A small network was shown many inputs. Here are its activations along a few directions, one row for each input.
Each table varies a few parts of the input and shows all the possible inputs, shuffled.
Descriptions start from the smaller parts, as in this example, which fits no table here: values(2) and (point or line(9) or (line(4) and ring(8))).
Shared parts are said once, and a part with two or three values counts as separate values.

Other details of the inputs vary at random and push rows far along two fixed directions, the same in every table; ignore that.

A family of inputs:
r1: [-12 -10  19  72  -3 -20 -27  28   6   8 -27  -8  21   1  -1  49]
r2: [ 22   7   6  13  -1  -2  12   9  13   9 -24   2   2 -12   4  -9]
r3: [-41  -2  -6  18 -30  19 -51 -22 -21 -39  24 -25 -32  16  41  -2]
r4: [ 31  21 -24 -61  12   5  46 -25   8  27  11  10 -13  -3 -42 -39]
r5: [ -8 -10  12   5  12  -3  13   5  19  12 -17   7  34  -3 -17   0]
r6: [ 25  10 -21 -52   9   6  36 -28   1  23  19   2 -17   5 -28 -28]
r7: [-49 -13  -9  13 -42  40 -45  -5 -25 -36  13 -11 -38  33  36  23]
r8: [ -2   0  11  29   1 -15  -1   9  11 -16 -27 -22  14 -35  -9   8]
r9: [ 48  11  11   7  20 -10  44  21  35  23 -47   0  28 -42 -23  -5]
r10: [-57 -20  -3  26 -26  12 -70 -14 -20 -21  26  -2 -16  58  49  15]
r11: [  4   7   5  -8   2  11  32  -5  10 -18 -13   5  18 -18  -7  -4]
r12: [  3   0  17  63   8 -17 -22  25  12  15 -22  -4  17   5  -1  31]
r13: [ 32 -13  40  60  18 -78   7  35  27  15 -24 -18   5 -16 -15  50]
r14: [  0  14 -21 -51  11  27  22 -28  10  26   5  23  19  12 -11 -54]
r15: [-46  -9  10  27 -36 -12 -89  12 -48 -49  35 -16 -43  52  39  44]
r16: [ 37   4  35  59  22 -48  15  30  32 -13 -48  -3  37 -35  -3  26]
r17: [  2  16 -14  -7   6  27   9  -5   7  26  -4   8  14   3 -15 -10]
r18: [  3   4 -17 -36   8  35  23 -20  -3  17 -13  20   1 -16 -12 -21]
r19: [  7  10 -16 -41  18  20  27 -16  19  25  -9  18  31  -1 -22 -36]
r20: [ 13  16   1  11  11   5  12   4  12  34 -10  10  18  -1 -13 -14]
r21: [ 26   2 -32 -62   7  10  22  -8  -1  11  28  21   0  -5 -36 -33]
r22: [-44 -13   6  27 -31  -7 -90  13 -49 -53  33 -19 -41  53  34  48]
r23: [  7  22 -16 -48   6  28  39 -32   6   8  11  -7   0 -27  -4 -57]
r24: [-61 -27   9  51 -27   8 -70   4 -31 -31  18  -4 -47  38  70  40]
r25: [-27   6 -35 -44 -11  65 -21 -38 -25  -7  23  20 -37  25  20 -29]
r26: [ 33   9 -27 -69   9   4  35  -8   5  22  26  27   4 -13 -38 -42]
r27: [ 18  16 -10 -56   9   9  18  -2 -16   3  11   1   3  -3 -29 -20]
r28: [ 51   7  16  20  23 -16  37  22  32  22 -46   0  25 -37 -18  -5]
r29: [ 10   5 -16 -19   2  -5   3 -11  -1   3  10  -4 -24  14 -24  -1]
r30: [ 20  14  -8 -33  18  24  30 -16   8  27 -11  26   1 -19 -11 -39]
r31: [ 10  27 -18 -42   5  26  30 -27   7   2   2  -2   0 -26 -14 -59]
r32: [ 16   3  -5  -3  -1  11  23   5   9   8 -28   0  10 -20  -8  -3]
r33: [-32  12 -28 -24 -19  44 -29 -33 -18 -33  24 -14 -29  10  17 -30]
r34: [ 11   4  22  29   5 -22  14   5  12 -13 -14  -2  17 -15  22  10]
r35: [ 28   5  19  30  32 -24  47  24  27  49 -26   2  38 -24 -14  -4]
r36: [ 18  20 -17 -45   6  30  42 -36   1  -3   7  12  10  -9   6 -45]
r37: [-32   6 -36 -48 -13  66 -20 -36 -23  -8  21  18 -35  22  18 -23]
r38: [-38   2 -15  -8 -23  27 -11 -25 -24 -39  29  -1 -23  28  52  -6]
r39: [-14  -9  31  67  -1 -39 -19  22   8 -22 -14 -31   0 -21  28  25]
r40: [-58  -3 -20   4 -30  53 -39 -15 -27 -10  30  -1 -22  44  18  14]
r41: [  3   2 -11 -16  -5  21  27  -6  -3  10   1  -1 -11  -1  21 -24]
r42: [ 14   9 -31 -57   5  11  40 -25  -3  16   8   3 -11   0 -45 -20]
r43: [ -1 -33  23  43 -10 -47 -25  44   5 -18   3  -4   6  -6 -16  56]
r44: [ 13  -2  13   3  16   1  17  -1   9  24 -14  13   3 -19   9  -8]
r45: [ 26  -1  39  69  15 -51   4  36  33 -20 -50  -7  37 -34   1  43]
r46: [ 27  -3  33  55  14 -46  21  28  28 -13 -52  -4  43 -41  -8  35]
r47: [ -4  -7   5   0  20 -11  22   0  15  23  -6   7  27   3   6 -18]
r48: [ 20   4  14 -23  18 -23  24  14 -11   9   8  -8   8  -8  -7  -2]
r49: [-63 -22   3  34 -27   4 -72  -8 -19 -22  26  -4 -17  57  57  25]
r50: [  8 -27  25  44  -5 -60 -31  39   7  -5  10  -4   1  -3   8  49]
r51: [-1  3 10 29  5 -2  0  7  7 29 -2  0 12  6  9  7]
r52: [-32  -8  18  42 -15  -5 -29  10   0 -37  -8 -28  -7 -13   9  24]
r53: [-17 -13  26  19 -11 -22 -30  28 -25 -27   7 -17  -6  12  -4  43]
r54: [ -8   2 -15 -21   9  19  -2 -17   7  11   2  14  16  18  -4 -27]
r55: [  5 -13  31  65  -9 -30 -19  29  11  -3 -24 -15  -2  -6  33  36]
r56: [ 44   2  41  13  29 -59  23  36   9  18 -17 -11  29 -28 -19  19]
r57: [  6  20  -9 -19  -2  15  17 -20   2 -16   0  11   5  -3  11 -25]
r58: [-36  -3 -35 -52 -25  39  -6 -35 -28 -17  43  -4 -48  39 -13  -5]
r59: [  3   4 -22 -50  15  25  36 -23  11  27  -9  20  35  -4 -28 -40]
r60: [ 31  -2  36  70  23 -40   9  33  28  38 -36  -4  38 -19 -10  24]
r61: [ -8  14 -10 -11  -2  18  -1 -12   6 -18  -4 -16  -2 -21  -4 -20]
r62: [ 15  -4   5  -1  12 -33  26   5   8  15   4 -10 -12   0 -12  11]
r63: [-25 -10 -40 -64 -21  25  -8 -20 -29  -8  64  12 -34  32  16 -19]
r64: [ 11   0   0 -11  11  19  11 -15   0  20  -6  16  -4 -10   7 -21]
r65: [  1  -7  16   9  12   8  14   8   9  10 -24  12   7 -22 -11   8]
r66: [ 18 -13 -15 -26   0 -15  15  11   1   5  10  13  11 -15 -37   2]
r67: [ 20 -24  19  34  -1 -53 -23  33   7  -1   8   0   5  -5  -5  35]
r68: [-27   8 -46 -59 -22  40 -14 -39 -26 -13  42   0 -50  41 -10 -14]
r69: [ 16   8   1 -39   5  -1   7  -5 -23   2  20  -3  -3   7  -9 -15]
r70: [-44 -19   4  54 -45  13 -77   1 -28 -38  14 -18 -45  45  66  37]
r71: [  7 -10  26  27   2 -42 -16  34 -16 -14 -14 -14  12  -7 -16  42]
r72: [ 22  -7 -13 -28   3 -14  10  13   8   6  13  13   7 -12 -33  -1]
Each input here is: line(8) and (values(3) or line(6)).
Q: Changing only the line(8) part turns r53 into r48. The same change can be made to r58. Which row results?
A: r62
Q: Changing only the line(8) part turns r25 into r65. The same change can be made to r16. Which row results?
A: r11
Q: Which other rows agree with r9 in the line(8) part? List them by row number.
A: r17, r19, r27, r37, r45, r61, r68, r72
Q: A walk changes only the line(8) part. It starts at r5 and steps to r59. List the rest of the walk in order.
A: r19, r54, r14, r10, r49, r47
Q: Which other rows does r67 become when the values(3) part takes its other values? List them by row number.
A: r6, r69
Q: Which other rows does r22 become when the values(3) part takes its other values? List them by row number.
A: r21, r29
Q: A walk changes only the line(6) part. It starts at r10 and steps to r60. List the rest of the walk in order.
A: r64, r70, r36, r3

A family of inputs:
r73: [ 36  10   5   0  12 -21  34   2  24  -2 -18  -8   7 -38 -18 -14]
r74: [-16  18 -18 -21  -2  27   2 -19  -2   2   2 -12   5   7 -25 -18]
r75: [  0  17 -27 -53  15  33  31 -35   8  35  11  10  13   6 -25 -55]
r76: [ 18  -8  19  50  13 -27  16  26  34  17 -43  -6  19 -32 -27  29]
r77: [-23 -13  16  62 -11  -2 -53  18  -8   8  -7  -1 -16  29  29  40]
r78: [ 17   4  18  31  21 -27  15  15  32  15 -41 -12  30 -31 -40  10]
r79: [-61  -4 -43 -17 -35  54 -56 -41 -24 -13  45   6 -40  63  36 -13]
r80: [ 22  22 -30 -78  10  42  56 -40  -9  28  23  16 -18   2   5 -62]
r81: [ 26  29 -32 -80   3  55  48 -33 -17  14  12   9 -26 -16 -12 -58]
r82: [-56 -24  15  48 -23 -15 -76  10 -22 -42  19  -7  -6  39  50  39]
r83: [-32  -4  -6  12 -28  21 -54  -9 -38 -18  33  -7 -53  43  60  12]
r84: [ 31   1  22  43  20 -22  26  26  30  24 -53   0  21 -33 -31  26]
r85: [-74  12 -50 -50 -34  74 -49 -56 -44 -13  63  -5 -38  76  29 -34]
r86: [ 21   7  18   6  20 -34  22   1  16  13  -5 -11  14 -17  -3 -17]
r87: [ 23  17   0 -26  14  -7  36 -12  12  -2  -6 -13   5 -31 -23 -29]
r88: [-13 -22  23  56  -5 -35 -38  25   9 -19  -8   5  18   6  30  35]
r89: [-12 -38   5  11 -21 -65 -68  36 -37 -15  56  -5 -39  53 -13  75]
r90: [ 36  -2  25  18  17 -13  22  33  12   8 -42  12  31 -42 -16  14]
r91: [ 30   7  42  46  25 -65  17  27  22  13 -22 -24  32 -23  -5  10]
r92: [-30 -12   3  39 -25 -16 -53  -3 -12 -30  24 -13 -32  31  51  20]
r93: [-29 -17   2  11 -17  14 -34   2 -20 -18  12  14 -10  30  44  20]
r94: [  5  14 -29 -50   9  48  36 -32   2  40   7  22  -4  13 -10 -42]
r95: [-43 -27   7  34 -24  -1 -50   9 -16 -27  17   5 -11  30  50  33]
r96: [ -9   1  -2 -17   1   8   1  -4  -1 -22  -3   2  17 -12  -9  -7]
r97: [ 14 -10  28  53  -1 -42   1  26  15 -16 -22 -20  -7 -28   7  34]
r98: [-12  -1 -19 -14  -1  26  10 -18   6  27  10  10  -5  15   1 -18]
r99: [ 39   9  15   7  14 -18  39  10  13   5 -27  -6  -1 -36 -11   1]
r100: [ 19  -3   5   2   9 -10  18  11  20 -11 -23  10  31 -32 -16  -1]
r101: [ 27  -2  18   3  18  -5  18  20   6  23 -20  22  27 -17   4  -2]
r102: [-49 -17  22  53 -19 -22 -69  18 -21 -38  15 -14   7  37  44  42]
r103: [ 13   4 -10 -38   4  29  33  -7  -3  -2 -11  20  11 -18 -10 -16]
r104: [ 11  26 -40 -70   4  71  38 -33  -7  31   2  19 -12  -5 -31 -51]
r105: [ 28   0  15  43  18 -30  17  21  41  16 -46  -4  30 -35 -36  16]
r106: [ -8  -9   5  18  -9 -12  -8  -1  -3  -4  15  -8 -22  10  34   6]
r107: [-30   8 -15 -32 -15  31 -15 -16 -23 -33  20  -4   4  14   4 -12]
r108: [ 37  -9 -20 -75   5 -30  22  15 -15  10  38   8 -17   3 -78   9]
r109: [ 14  31 -20 -65   6  25  43 -32  -6  -2  16 -14   0 -14 -24 -53]
r110: [ 26 -16  31  41  14 -38  22  38  27  -4 -42   4  37 -45 -14  29]
Q: What is each input in this table made of?
A: values(2) and (point or (values(3) and line(6)))
Q: Which other rows does r91 become when the line(6) part takes its other values? List them by row number.
A: r80, r83, r86, r92, r106
Q: Which other rows does r80 become when the values(3) part takes its other values? List them by row number.
A: r93, r94
Q: Which other rows does r88 become when the values(2) part takes its other values? List them by row number.
A: r100

A family of inputs:
r111: [-31  11 -25 -47 -17  46 -20 -32 -26 -26  33   1  -9  18  21 -35]
r112: [  6 -13  31  61   0 -36 -12  27   7 -17 -28  -9   2 -17  22  45]
r113: [-24  -4   9  40 -13 -12 -30  -2  -7 -19   3 -22 -21  15  33  25]
r114: [  4  -4   0   7   5   7  10   2   4  10 -13  12   5  -4   6   8]
r115: [ -4  13 -29 -31  -1  41  15 -27   6  26   8   5 -15   7  -8 -37]
r116: [ 10  19 -12 -52  10  27  44 -22   6   0  -1   5  19 -16 -19 -43]
r117: [-34   6 -17 -22 -22  32 -17 -30 -21 -19  35  -9 -33  37  34 -17]
r118: [ 33  11 -11 -50  22  23  48 -11   8  38  -1  29  26 -19 -13 -47]
r119: [ 38  -5  -2 -19   8 -43  27  16  12  -1   2  -2  19 -15 -35   4]
r120: [ 26  -8  -5 -13   6 -36  15  17  11  12   3   7  23  -1 -37  12]
r121: [-46   2 -30 -19 -26  55 -30 -31 -21 -19  16   3 -20  29  10  -9]
r122: [-34 -10  -1   9 -29  17 -36  -5 -23 -38  20  -3 -31  29  47  18]
r123: [-36  11 -33 -41 -25  57 -12 -40 -23 -29  22  -3 -25  15  10 -27]
r124: [ 26   5  16  12  26 -20  22  10  20  38 -13   4  31 -14  -8 -16]
r125: [-32 -43  19  53 -21 -59 -58  30  -6 -42  26 -17 -22  15  19  62]
r126: [-41 -21 -39 -57 -23  22 -19 -26 -21  -8  62  15 -29  35  -3 -11]
r127: [ 21  -5  41  57  28 -50   8  39  28  12 -47   0  55 -30 -17  25]
r128: [ 49  21  -9 -49  20  -9  51   1   3  18   9   3   4 -27 -58 -20]
r129: [ -6   2   8  13  -3  -9 -16  -3  -5  -3  12 -12  -5   7  27  -6]
r130: [  2  15 -12 -32   7  22  28 -20   2  -6  -7  -2  12 -18 -12 -26]
r131: [-22 -23  24  40 -18 -30 -59  40 -33 -12   9 -20 -27  28   3  68]
r132: [ 52   1  33  36  29 -63  22  48  24  28 -27  -1  30 -32 -58  40]
r133: [-31  -4 -21 -24 -17  39 -24 -19 -27  -9  28  18 -20  35  34 -11]
r134: [-45  -6 -17  15 -26  36 -50  -9 -11 -24   5  -3 -20  25  15  11]
r135: [ 25  20 -13 -24  12  14  42 -16  19  24 -10  -4  -4 -25 -18 -40]
r136: [-10  -1 -13 -49 -17  17 -12  -2 -46 -12  37 -14 -41  21  -8   2]
r137: [-39  -2  -9  24 -30  16 -42 -19 -20 -26  19 -20 -43  29  36  13]
r138: [-49   2 -29 -23 -21  51 -28 -31 -23 -20  20   3 -15  33  17  -6]
r139: [ 39  12 -15 -42  22  28  65 -14  19  41 -20  26  18 -31 -32 -40]
r140: [ 24 -10  33  61   5 -38   4  31  19  -5 -40  -7   8 -33   5  36]
r141: [ 19   9  -6 -36   7  14  25  -9  -3   6   7  13   7 -16   9 -33]
r142: [ 19  18  -2 -37  19   7  41 -10   9   4 -10   6  32 -27 -19 -40]
r143: [-27   4 -18 -20 -12  32  -8 -25 -11   5  25   3 -17  37  19 -17]
r144: [ 41   9  31  27  32 -48  40  20  28  24 -29  -8  33 -35 -10  -8]
r145: [ 37  22 -14 -46  34  16  75 -22  24  54 -15  13  26 -24 -35 -50]
r146: [ 24  -9  30  61   5 -36  -1  35  25  -4 -41  -7   5 -36   4  33]
r147: [-41   2 -22 -26 -18  44 -37 -23 -25 -15  28   7  -4  32  21 -19]
r148: [ 13  -9  30  71  11 -39  -4  25  26  20 -36 -12  14 -13  -4  33]
r149: [-13 -15  28  57 -11 -31 -38  25  -9 -30  -6  -7  -7   5  42  41]
r150: [ 15   5  12  12  21 -17  20   7  14  30 -11   4  23  -5  -4 -12]
r151: [-17 -22  26  61 -11 -20 -38  27   0 -15 -12   1  -2  18  33  50]
r152: [ 52  -2  23   7  25 -63  15  24  18   8 -17  -3   7 -22 -36  15]
r153: [ 13  12  -5 -33  18  19  42  -9  17  19 -15  13  35 -14 -29 -30]
r154: [ -5 -21  21  46  -7 -51 -58  27  -6 -12   2  -5 -18  27  -1  57]
r155: [ 12  21 -23 -44   5  36  35 -22  12   2 -10   2   7 -27 -26 -45]
r156: [-13 -20  15  66 -14 -11 -44  27   6 -10 -21  -1 -14   5  24  46]
Q: What is each input in this table made of?
A: values(2) and (line(5) or (values(3) and line(6)))
Q: Changing only the values(2) part turns r112 into r114. The same change can be made to r155. Which row results?
A: r134
Q: Changing only the values(2) part turns r123 into r121. The same change can be made to r141. Which row results?
A: r118
Q: Which other rows does r150 become when the values(3) part takes its other values? List them by row number.
A: r127, r133
Q: A walk changes only the line(6) part. It starts at r135 and steps to r137. List the rest of the walk in order.
A: r113, r117, r144, r129
